These are the activations of a small network on made-up records, seen along a few directions, one row for each record.
Here are examples, each followed by its value of one field, S.
Other fields move the rows too, some of them a lot.
In the rows, 500 means zero.
Strong random noise was added to every row along 15 fixed directions; ignore it. To show where, here is one row again and again, with new noise each time:
[650 362 422 501 625 477 444 428 354 520 339 562 746 575 491 440 368 448
 477 369 379 699 480 260 458 593 186 344 575 385 298 333 619 591]
[473 510 298 466 630 632 604 422 603 592 345 565 513 373 807 472 501 527
 448 552 724 778 572 102 346 723 355 501 595 769 395 543 711 795]
[382 493 245 518 606 465 588 544 504 570 535 390 402 479 633 514 415 487
 577 419 419 589 435 495 579 496 760 582 399 511 449 575 473 511]
[551 520 279 591 505 571 724 608 461 716 539 636 539 522 666 541 508 503
 455 512 438 648 615 405 472 458 570 453 639 415 489 329 543 465]
[564 565 318 417 419 533 617 451 647 548 275 674 584 487 789 586 716 637
 613 352 351 611 854 556 519 593 421 503 780 338 596 321 539 416]
[532 474 536 394 638 452 512 446 482 343 344 417 549 495 545 629 474 562
 585 286 307 530 509 440 445 514 486 484 495 434 393 517 462 411]
[568 603 731 537 494 503 576 407 307 423 532 623 340 665 249 522 392 642
 356 593 448 400 603 699 441 502 569 510 447 462 732 417 335 270]
[723 503 788 659 388 270 463 497 430 565 729 468 677 356 457 422 511 391
 405 533 401 544 688 715 698 204 256 374 440 433 287 237 473 727]
[691 675 544 443 458 489 518 428 409 416 587 762 624 660 453 539 346 587
 202 648 502 650 560 434 438 431 369 428 530 495 621 418 364 656]
[448 434 640 457 588 366 522 243 533 411 508 483 337 488 554 531 631 392
 479 493 734 798 412 248 584 509 240 522 378 573 446 732 475 822]
[627 517 471 458 547 642 359 554 622 369 430 628 564 412 566 536 551 545
 512 596 667 396 538 370 388 579 502 511 605 618 565 559 628 614]
[445 450 568 614 538 362 482 451 453 356 247 513 381 548 737 602 615 420
 668 496 392 601 797 535 519 515 692 663 565 564 539 641 271 365]
[684 356 526 430 478 382 510 369 379 437 546 575 577 649 329 601 606 512
 546 368 343 528 449 484 550 488 245 410 572 232 561 195 609 429]
[716 561 409 590 341 324 393 530 510 604 796 763 685 579 559 631 441 399
 415 656 582 636 473 494 577 262 607 561 551 402 546 423 414 571]
[503 558 325 519 558 442 609 378 537 817 464 579 515 476 591 539 516 476
 596 266 394 659 596 486 478 577 464 517 551 170 422 434 486 288]
[397 416 559 475 527 513 559 402 557 417 434 378 215 424 495 480 733 568
 635 482 596 410 576 600 571 635 511 576 467 612 635 494 624 520]
[540 524 201 458 518 323 273 520 592 651 472 405 636 470 643 449 776 207
 547 375 345 527 603 462 436 630 423 529 570 267 424 393 458 619]

[561 812 657 387 517 452 328 277 591 430 416 698 585 521 458 626 269 633
 317 580 643 491 575 422 166 639 546 643 464 621 600 735 310 382] => s11
[533 514 691 506 451 563 357 530 332 433 250 518 641 645 375 361 348 590
 277 595 535 478 584 559 325 651 425 409 588 725 477 399 440 420] => s3
[765 512 569 722 688 500 578  78 308 453 552 873 394 416 446 466 140 548
 729 565 317 574 817 502 618 578 234 617 399 248 616 392 536 444] => s5
[599 370 431 658 511 621 476 646 358 445 433 601 600 527 420 342 294 575
 535 599 409 394 589 585 628 478 526 421 551 532 533 340 632 526] => s9
[418 385 318 561 474 478 506 734 367 638 489 429 574 703 360 480 430 468
 461 413 383 441 314 562 511 441 760 437 525 373 478 428 462 267] => s9
[532 304 357 720 473 374 535 482 434 599 551 478 525 420 679 416 563 328
 630 609 458 623 666 435 634 499 423 544 537 599 420 283 679 709] => s12
[413 628 395 499 605 591 526 432 458 512 379 548 497 577 324 276 233 580
 520 323 233 419 535 724 668 541 446 402 361 133 542 674 354 398] => s10
[503 622 633 456 447 460 599 364 451 551 493 540 522 577 324 409 393 641
 354 412 397 527 569 689 560 488 309 397 437 359 539 404 429 454] => s8
[479 393 648 623 731 618 675 636 214 378 477 345 320 554 198 484 356 546
 458 501 304 233 443 496 353 505 638 416 373 526 516 415 523 292] => s13
[538 515 276 524 652 694 476 627 555 445 505 546 531 411 446 322 342 561
 482 507 478 384 453 487 600 524 494 416 421 459 517 542 646 747] => s4
[410 455 775 469 420 366 484 385 436 489 280 426 553 562 546 591 271 720
 468 406 622 723 473 565 470 513 612 573 498 824 327 542 414 274] => s2
[349 460 117 392 627 603 559 672 568 443 436 411 392 566 605 526 552 521
 585 337 381 520 334 452 595 514 762 533 474 384 559 648 448 528] => s7
[399 462 727 560 412 366 479 185 522 629 386 470 300 428 535 403 705 446
 665 471 607 592 737 658 593 685 278 606 493 494 525 486 493 410] => s6
[577 352 449 502 609 834 593 651 438 303 167 780 705 656 576 626 256 674
 591 489 517 537 412 166 394 490 546 352 752 512 480 679 625 282] => s1
[439 617 525 462 411 263 551 419 624 755 539 410 625 416 592 585 448 558
 466 269 463 677 523 617 522 400 542 533 454 422 287 479 417 398] => s13
[434 481 563 547 624 558 559 514 416 516 381 457 369 536 374 393 477 534
 440 404 463 497 525 550 517 545 483 441 427 418 497 554 422 465] => s7
[534 428 451 428 514 349 329 530 301 364 409 411 630 734 440 645 374 453
 481 457 295 497 366 460 312 561 692 580 524 565 474 389 352 252] => s5
[512 398 571 541 303 144 436 115 482 647 542 591 512 627 452 536 672 369
 609 482 558 686 558 515 571 592 212 607 538 357 575 351 562 420] => s10
[413 475 446 516 604 457 721 505 473 482 839 179 180 304 418 492 613 467
 550 560 404 301 430 578 543 482 577 569 251 638 552 301 688 680] => s8
[395 524 392 614 368 536 615 626 621 758 657 597 444 486 551 525 516 520
 490 571 734 542 417 551 609 351 754 539 524 493 540 629 525 431] => s11
[466 406 418 508 327 347 462 532 634 604 518 610 558 618 616 640 710 436
 510 488 719 711 395 409 580 393 572 561 626 488 532 557 503 509] => s4
[341 504 437 477 555 489 605 460 504 688 495 305 458 412 570 460 362 552
 513 359 516 636 382 501 496 557 575 524 396 604 295 519 538 443] => s3
[464 296 609 500 445 315 419 400 462 790 232 367 673 509 552 608 516 558
 541 284 675 713 438 358 239 724 465 544 663 723 191 255 704 164] => s7
[482 311 383 512 512 505 555 541 399 365 266 672 497 774 570 658 580 490
 637 423 404 632 484 335 536 484 594 521 682 347 620 575 404 287] => s9
[500 498 610 468 514 437 735 362 415 458 655 447 404 485 469 614 415 594
 456 525 478 589 433 422 480 441 421 511 407 624 483 383 573 530] => s1
[551 498 354 466 396 265 347 348 483 549 549 575 583 636 590 548 549 380
 481 547 523 693 500 448 514 564 467 602 536 481 555 418 436 571] => s2
[306 520 550 416 528 633 675 698 542 570 408 270 496 460 487 567 427 662
 447 367 526 418 310 486 347 476 728 428 496 673 335 591 549 263] => s10
[502 567 886 325 609 597 459 497 555 464 508 380 466 471 210 633 618 484
 418 292 629 335 206 414 282 441 376 349 431 293 365 762 403 261] => s3
[411 563 378 568 599 664 400 599 609 628 489 462 388 352 452 288 479 436
 574 475 576 333 503 616 581 575 588 506 403 378 499 706 491 534] => s12
[588 505 547 505 418 374 327 501 464 408 410 531 663 569 595 576 510 441
 466 592 463 520 624 480 367 524 545 559 611 640 490 424 428 465] => s6
[594 402 732 695 593 581 555 563 666 583 660 517 497 124 552 573 516 432
 713 466 715 419 468 404 604 249 465 468 445 457 237 692 685 553] => s12
[630 495 461 453 482 613 506 443 653 422 731 665 398 394 358 537 580 627
 575 544 669 336 409 546 644 449 427 511 470 379 712 477 722 648] => s2
[483 464 459 490 518 457 350 531 599 446 584 532 454 507 516 631 576 370
 630 494 620 472 313 416 529 413 676 616 460 404 526 770 407 448] => s6
[579 378 475 389 544 502 264 458 373 221 374 553 596 709 398 522 383 497
 453 562 538 542 306 321 429 620 433 507 521 626 557 524 495 578] => s5
[713 550 597 674 546 452 374 568 600 562 653 689 622 342 478 641 506 348
 619 509 499 331 580 464 441 293 577 545 518 221 452 618 450 374] => s13
[525 595 582 624 582 321 398 370 534 477 488 541 529 409 634 535 412 312
 640 473 384 556 666 517 553 401 537 608 391 358 397 761 270 475] => s8
[495 383 326 404 478 486 483 617 500 359 446 368 632 560 558 474 648 439
 490 494 354 462 457 397 518 512 403 388 578 547 489 364 638 712] => s11
[339 617 249 305 449 340 491 464 509 383 408 464 507 791 653 697 523 468
 445 470 333 631 422 417 360 560 772 639 530 508 661 662 226 361] => s1
[519 587 525 375 515 737 376 631 651 529 423 577 612 478 355 376 481 602
 311 475 761 433 322 427 430 549 369 337 535 497 478 648 579 627] => s4

Which value of S does each new row have?
[491 414 621 601 406 426 537 497 488 558 605 444 482 428 508 552 514 519
 463 681 719 483 483 441 418 488 568 561 508 845 469 385 694 535] => s11
[579 556 364 216 462 465 270 287 579 335 568 492 532 546 336 575 464 655
 594 476 461 271 340 586 382 772 473 635 469 525 736 314 686 412] => s8
[402 453 742 537 464 487 550 659 448 533 593 277 446 451 393 453 464 527
 414 498 581 467 346 647 584 334 607 425 380 673 345 511 477 489] => s4
[596 429 753 527 449 426 426 343 586 625 480 719 424 519 423 668 743 448
 564 420 825 632 468 377 455 483 333 553 607 306 530 605 474 323] => s7
[414 491 330 619 396 576 525 685 430 593 392 613 530 648 550 294 360 567
 372 611 543 616 583 634 692 462 647 449 560 580 569 511 412 587] => s9
[493 360 322 500 296 294 351 453 493 483 561 510 502 623 644 601 655 418
 650 624 535 567 496 557 573 562 670 706 609 655 644 314 553 466] => s6
[522 489 302 529 443 421 306 574 527 655 637 442 533 513 513 411 801 170
 396 649 614 465 464 371 353 622 426 523 559 495 531 391 542 711] => s3
[427 483 629 570 672 502 394 468 438 480 428 409 358 483 355 543 447 378
 599 485 538 326 410 410 284 613 650 607 390 493 478 741 413 232] => s1
[559 614 465 701 501 219 335 327 421 474 611 497 550 385 648 403 218 350
 552 712 346 540 771 620 549 506 580 724 321 687 459 474 381 672] => s10
[472 657 712 299 573 367 306 366 666 357 377 346 544 387 495 564 532 529
 452 321 525 494 480 506 372 556 403 549 378 551 378 706 353 554] => s4
[383 649 341 454 555 530 716 569 465 524 553 436 327 582 493 477 587 511
 309 529 369 482 563 504 416 533 598 486 445 470 660 470 372 577] => s13
[701 463 612 701 324 454 487 598 352 511 761 605 692 489 391 271 370 418
 424 694 349 462 631 768 853 205 266 315 470 387 464 233 522 770] => s1
[551 343 604 664 442 339 378 399 374 530 592 643 462 665 310 502 497 356
 471 659 718 562 388 400 528 478 466 556 469 503 594 535 513 504] => s13
